A small network was trained on invented records. Each row is its activation on one of them, seen along a few directions.
Each row is followed by the record's values for the fields FISE, SIR, MODU, SIS.
The largest differences between rows may come from other fields.
Random noise pushes rows far along 3 fixed directions. That doesn't count. These rows show it; they differ only by the noise:
[ -93   36 -332  308   44   86  168  121  299 -112  268  382   29  -88
   59  -51 -593  -43  417  352  116]
[-233  156 -285  462  -96  131 -161  180   51 -347  156 -318  139 -195
   21  384 -305  -63   28   76   91]
[ 184  425 -333 -112 -224  382   29  208  409  -86 -171 -442  386  137
  378 -143 -652  581  207  206  -25]
[-190  131 -126  320  -11   84   -6  134   53 -255  128   66  207 -220
  -24  362 -239 -157  172  153  136]
[-206  129 -228  396  -45  105  -65  155   76 -287  162  -86  149 -197
    3  332 -309 -105  127  136  113]

[-136   67  276   46   32  -63  -65   19 -164  -69  -96  -17  155 -198
 -131  316  259 -205  -91 -147   45]
FISE=gazog, SIR=tok, MODU=vok, SIS=dumud
[ 300  336  372 -476 -184  269   43  -15  -40   65 -463 -378  369  127
   79   99  230  307 -199 -196  -67]
FISE=moti, SIR=rab, MODU=zotu, SIS=dumud
[ -28  182  301  172   -7   77   88   18  -68    0  -30  157  206 -200
 -267  399  184 -119   10 -126  135]
FISE=moti, SIR=tok, MODU=vok, SIS=dumud
[ -68   22 -202   34   21  -52  -35   80  207   67   58  -87  -97   -7
  135 -253 -276  169  204   67  -84]
FISE=gazog, SIR=mome, MODU=vok, SIS=dumud
[-223 -202  -56   52  -65  -79 -225  -65 -301 -210  -26 -349  -83   15
   49   74  263 -207 -305  -56  -36]
FISE=godoz, SIR=rab, MODU=vok, SIS=taz
[ 156   78    9 -272   -2   -1   74   30  203  272  -99  -43  -76  117
  111 -273  -37  311  107  -75 -104]
FISE=moti, SIR=mome, MODU=zotu, SIS=dumud
[ -84 -132  128  -52   91  -91   -1  -36 -151 -147  -22  207   24  -71
  -48  138  120 -335  -20   71   31]
FISE=gazog, SIR=tok, MODU=zotu, SIS=dumud
[ -52   93    8  120  -66   16  -97   45 -137 -168  -17 -262  117  -85
  -10  308   98  -70 -115  -76   59]
FISE=moti, SIR=rab, MODU=zotu, SIS=taz
[-136   44   68  -34  -83  -51 -229   56 -127 -125 -103 -437    1  -74
   59  249  209  -48 -175 -173  -62]
FISE=moti, SIR=rab, MODU=zotu, SIS=dumud
[-234 -157  -39  159   63 -139 -164    2 -201 -232   62 -121 -101 -123
  -38  169  115 -350 -134  -25  -18]
FISE=gazog, SIR=kat, MODU=zotu, SIS=dumud
[ -92  104  -90   59  -39   80  -19  115  137 -135   12  -21   94  -63
   85  107 -251   27  150  124   25]
FISE=moti, SIR=tok, MODU=vok, SIS=dumud
[  68 -183 -708  205 -118   86 -142   46  256  -75  189 -608 -483  334
  308 -722 -653  313 -100  109 -222]
FISE=til, SIR=rab, MODU=zotu, SIS=dumud
[-399  -89 -351  354   18 -154 -225  152   66 -175  238 -267 -256 -180
   78   84 -185 -155   78   13  -49]
FISE=moti, SIR=rab, MODU=vok, SIS=dumud
[-111   53   23  297  -22   24 -143   42 -130 -210   59 -206   58 -158
 -132  331   44 -183 -147  -96   47]
FISE=gazog, SIR=tok, MODU=vok, SIS=dumud
[-153  -99   86  -38  228 -152  230   30  130    1  160  860   -8 -187
  -71   76 -139 -355  456  284  109]
FISE=moti, SIR=tok, MODU=zotu, SIS=dumud
[  26  201   97  251 -146  178 -200   34 -127  -89  -17 -543   20  -85
 -218  431  241   98 -343 -348  -11]
FISE=moti, SIR=kat, MODU=zotu, SIS=dumud
[  84 -107  123   14   16  -55  -67  -86 -147  139   -2  -52 -144   75
 -204   30  327   21 -283 -227    7]
FISE=godoz, SIR=tok, MODU=zotu, SIS=dumud
[  16   62 -164 -164  -62   89   -6   74  141  -55  -91 -194   24   90
  222 -150 -215  158   86  101  -83]
FISE=moti, SIR=kat, MODU=zotu, SIS=dumud
[ 230  235  119 -403 -112  132   10   19  133  250 -280 -360  100  137
  133 -152  118  449  -31 -189 -143]
FISE=moti, SIR=mome, MODU=zotu, SIS=dumud
[ 109  235  452   11  -54  185  165  -44 -267 -288 -173  270  590 -198
 -141  658  195 -358  -33   87  221]
FISE=moti, SIR=tok, MODU=vok, SIS=taz
[ 161  150  184 -334   47   49  314    2  270  323 -142  421  109   63
   41 -300 -128  240  360   86    2]
FISE=moti, SIR=rab, MODU=vok, SIS=dumud
[ 222   52  336 -423  102  -28  280  -90   46  252 -217  443  179   42
    8 -255   82   20  205   48  -20]
FISE=til, SIR=rab, MODU=vok, SIS=dumud
[ 110   82   29 -349   10   86  161   42  197    6 -142  272  173   76
  201 -141 -239   64  253  240  -13]
FISE=moti, SIR=tok, MODU=zotu, SIS=dumud
[  40    2    7 -347    5  -22   47   10   83   56 -200  -47   56  117
  218 -309 -106  118   92   80  -94]
FISE=gazog, SIR=rab, MODU=vok, SIS=dumud
[ -34  127  -57 -237  -52  -35 -201   89  -13   -8 -211 -549  102   13
  198    4   91  201 -109 -145 -134]
FISE=gazog, SIR=rab, MODU=zotu, SIS=dumud
[ 310   66   10  372 -112  258   70 -102 -117 -143  120 -139  -15   90
 -223  147  -92  -40 -292  -98   86]
FISE=gazog, SIR=tok, MODU=zotu, SIS=taz
[ 102  332 -310   16 -228  240 -186  202  282  -84 -111 -706  180  111
  296  -33 -419  542  -25   -7  -77]
FISE=moti, SIR=tok, MODU=vok, SIS=taz
[-117  169  272 -315  102 -102   93   80  104  110 -154  337  233 -201
   49  160  112  -25  350   45    7]
FISE=moti, SIR=mome, MODU=vok, SIS=dumud
[  61   32 -199  172  -41   96   29   17   66  -85   80  -99   19   42
   56  -70 -241   68   38  103   18]
FISE=gazog, SIR=kat, MODU=vok, SIS=taz
[   9   75 -324 -139  -82  105  -52  123  291  -61  -42 -261  -45  132
  330 -280 -438  265  143  166 -124]
FISE=moti, SIR=kat, MODU=zotu, SIS=dumud
[-216  120  266  -55  107 -139   28   74    6   76  -49  249  136 -281
  -94  276  207 -131  229  -69   39]
FISE=moti, SIR=mome, MODU=vok, SIS=dumud
[ 167 -199  254  158   75  -20  205 -195 -326  -83   51  426   51    4
 -248   94  223 -384 -154   46  147]
FISE=mibef, SIR=kat, MODU=vok, SIS=taz
[ 122  154  324  -54 -107  173  -17  -38 -193 -120 -193 -166  213  -20
 -160  386  283  -62 -257 -165   51]
FISE=moti, SIR=tok, MODU=zotu, SIS=dumud
[  62  293   86 -299 -105   99  -72   97  108  141 -276 -276  401   23
  161   60   63  427   21  -72  -11]
FISE=moni, SIR=tok, MODU=vok, SIS=taz
[-302  -40  -96   82  -87  -53 -324   58 -151 -160  -49 -557  -43  -80
   83  117  172  -12 -230 -150  -90]
FISE=godoz, SIR=rab, MODU=vok, SIS=dumud

Which values does each new row have?
[-113  -62  209   15   53 -111   -4  -45 -298 -155  -80   29  125 -131
  -81  270  298 -354 -129  -56   65]
FISE=gazog, SIR=rab, MODU=vok, SIS=taz
[ -58   14  262  -74  120 -120    1   -5 -107   23  -51  233  105 -167
 -152  271  271 -203   29  -76   53]
FISE=gazog, SIR=tok, MODU=zotu, SIS=dumud
[-212    1  343 -161  207 -215   81   31 -126   -1  -40  552  206 -319
 -139  440  366 -389  244   31   97]
FISE=moti, SIR=kat, MODU=zotu, SIS=dumud
[ -60  208   72 -285  -18   29   54  118  196   62 -182   28  238  -61
  197  -30 -138  189  293   93  -32]
FISE=moti, SIR=rab, MODU=vok, SIS=dumud
[-105   64   83 -153  -13   -1  -78   19   12   -9 -128    3  176  -30
   65   33   44   66   25   34    0]
FISE=godoz, SIR=tok, MODU=vok, SIS=dumud
[-193   47 -128  273  -19   10  -56   97    0 -219   99  -66   79 -158
   25  233 -154 -157   66   83   61]
FISE=moti, SIR=kat, MODU=vok, SIS=taz
[ -99  101  220  -54  -36   26 -159   48 -280 -297 -140 -185  270 -168
  -64  631  349 -243 -202  -91   71]
FISE=moti, SIR=tok, MODU=zotu, SIS=taz
[-161  -73  424 -216  183 -294  -67  -51 -215  174  -68  391   99 -232
 -203  346  616 -254   -2 -170   55]
FISE=godoz, SIR=tok, MODU=zotu, SIS=dumud
[ 324  125  331 -846   92   26  379  -61  102  221 -454  534  478  165
  262 -307   25  146  342  275   -1]
FISE=gazog, SIR=kat, MODU=zotu, SIS=taz
[ 206   55   58 -673    0  -99  -20   -4  174  426 -305 -151   35  241
  273 -461  140  521   45  -97 -174]
FISE=godoz, SIR=rab, MODU=zotu, SIS=dumud
[  81  -58  -67  -69  117 -103  140  -21  236  317  111  258 -269   55
  -12 -401 -143  151  237  -10  -84]
FISE=gazog, SIR=mome, MODU=zotu, SIS=dumud
[  50   12  208 -480  -31  -22  -23  -76 -114  122 -269  -53  190   84
  137  -72  336  123  -49  -35  -57]
FISE=godoz, SIR=rab, MODU=zotu, SIS=taz
[-194  -46   11  215   59  -68 -112   42 -107 -186   84   -9  -14 -167
 -108  252   46 -259  -49  -26   42]
FISE=gazog, SIR=tok, MODU=vok, SIS=dumud
[ 407   -5 -134  448  -84  334  308 -113  120  -19  296  277 -175  196
 -236 -139 -417   45  -50   97  124]
FISE=moti, SIR=tok, MODU=zotu, SIS=taz
[ -73  147  190 -152  -77  -44 -252   50 -149  -28 -174 -493   83 -108
   26  351  379   46 -206 -287  -89]
FISE=moti, SIR=mome, MODU=zotu, SIS=dumud
[-188 -215  -92 -201  122 -243  -47   -2  -16   80   -9  146 -128   23
  118 -230   90  -79   85   83  -56]
FISE=godoz, SIR=rab, MODU=zotu, SIS=dumud
[-117   91  -63 -110 -114   15 -288   91  -97 -197 -229 -698  108   14
  199   79   64  110 -241 -127 -117]
FISE=gazog, SIR=kat, MODU=vok, SIS=dumud
